Read these off the table that follows.
1) Report the second entry in reading order.
2) Report the entry just left of the largest entry.
3) Report the first entry of the smallest entry's row.
4) Report the entry directly above the smallest entry.
5) Report the entry directly below 119.
6) Report the top-left entry.
7) Report the top entry of the column that holds the smallest entry.
8) Report the last entry, reading row by row.
array([[124, 118, 141, 120],
       [145, 154, 131, 134],
       [123, 136, 122, 148],
       [124, 129, 113, 129],
       [114, 127, 122, 130],
       [115, 121, 118, 130],
       [129, 134, 119, 145],
       [128, 139, 122, 131],
       [117, 126, 115, 125],
       [121, 130, 123, 141],
       [141, 127, 139, 117]])
1) 118
2) 145
3) 124
4) 122
5) 122
6) 124
7) 141
8) 117

A =
[[129 129 149 127 103 112 127 154 143 128 101 117]
 [110 136 155 127 115 129 117 143 153 135 127 102]
 [152 140 129 103 118 129 127 132 105 128 129 128]
 [110 102 126 127 152 129 105 105 129 128 127 128]
 [145 153 129 106 103 129 152 128 125 128 108 137]
 [129 150 129 123 103 109 137 154 129 117 101 117]
 [103 129 129 154 130 109 127 128 129 128 127 128]
 [129 119 103 127 141 129 140 113 129 121 127 128]
 [103 129 144 154 130 109 127 124 149 128 127 105]
 [149 119 129 113 130 129 127 113 102 128 127 152]
 [129 105 129 127 152 146 127 102 112 141 127 128]]
Indices start at 0.
The entry directly above the largest entry is 149
The entry in row 1 and column 0 is 110
The entry in row 2 and column 2: 129
The entry at row 2, column 0 -> 152
The entry at row 1, column 2 -> 155
The bottom-right entry -> 128
The top-left entry -> 129
The entry at row 2, column 1 is 140
The bottom-left entry -> 129
Read off the entry just left of the largest entry.
Answer: 136
Read off the entry in the top-right corner.
Answer: 117
Read off the entry just right of 135.
Answer: 127
Read off the entry in row 0 and column 1.
Answer: 129
The bottom entry of the column that holds the largest entry: 129

a =
[[127 120 126 130 129 152 127 142 128 128 138 108 141 106 130]
 [134 117 127 127 127 122 127 121 125 127 122 133 123 153 134]
 [130 133 134 128 123 121 130 125 129 124 125 140 127 129 125]
 [130 124 134 128 128 136 125 133 131 131 135 125 136 123 127]]
Rows and columns are numbered from 0.
Give the entry just right of 117.
Answer: 127
Give the entry at row 0, column 0.
Answer: 127
The entry in the top-right corner -> 130
Give the entry in row 0 and column 2.
Answer: 126
Give the top entry of the column that holds the largest entry.
Answer: 106
The entry just left of the smallest entry -> 141
The largest entry: 153
Give the bottom-left entry.
Answer: 130
The bottom entry of the column that holds the smallest entry -> 123
The entry just left of the largest entry is 123
The entry at row 2, column 1 is 133
Give the entry just right of the largest entry.
Answer: 134
Give the entry in row 0 and column 1.
Answer: 120
The entry in row 2 and column 0: 130
The entry directly below the largest entry is 129
Give the entry in the bottom-right corner.
Answer: 127
Give the entry just right of 138.
Answer: 108

array([139, 134, 127, 131, 149, 145, 127, 144, 117, 139, 117, 123])
The largest entry -> 149
Read off the entry just left of the largest entry.
Answer: 131

W =
[[125 121 125 117 142 114 123 125 129 116 135 124 121]
 [137 127 135 141 128 146 129 127 134 123 113 138 135]
 [128 118 127 118 146 116 121 125 131 110 130 128 121]
 [130 121 129 122 138 122 121 130 129 116 126 131 123]
 [131 128 129 137 135 137 131 120 134 121 124 130 134]
 [139 125 136 141 131 146 126 129 134 118 110 141 134]
 [129 132 128 136 126 136 133 123 131 130 126 128 134]
 [136 127 133 142 132 146 130 123 136 119 114 137 136]
 [123 123 123 120 147 115 127 117 132 114 138 121 126]
 [131 126 129 134 137 133 129 121 134 118 124 130 132]
 [126 123 124 128 153 123 129 111 138 108 134 123 130]
 [126 123 124 127 152 123 129 111 137 108 134 123 130]]
Indices start at 0.
The entry in row 0 and column 2 -> 125
The entry at row 0, column 1 is 121
The top-left entry?
A: 125
The bottom entry of the column that holds the largest entry is 152
The entry in the bottom-left corner: 126
The entry just right of the largest entry?
A: 123
The entry in row 2 and column 0: 128
The entry in the top-right corner is 121
The entry at row 1, column 2 is 135
The entry directly above the largest entry is 137
The bottom-right entry is 130
The entry just left of the largest entry?
A: 128
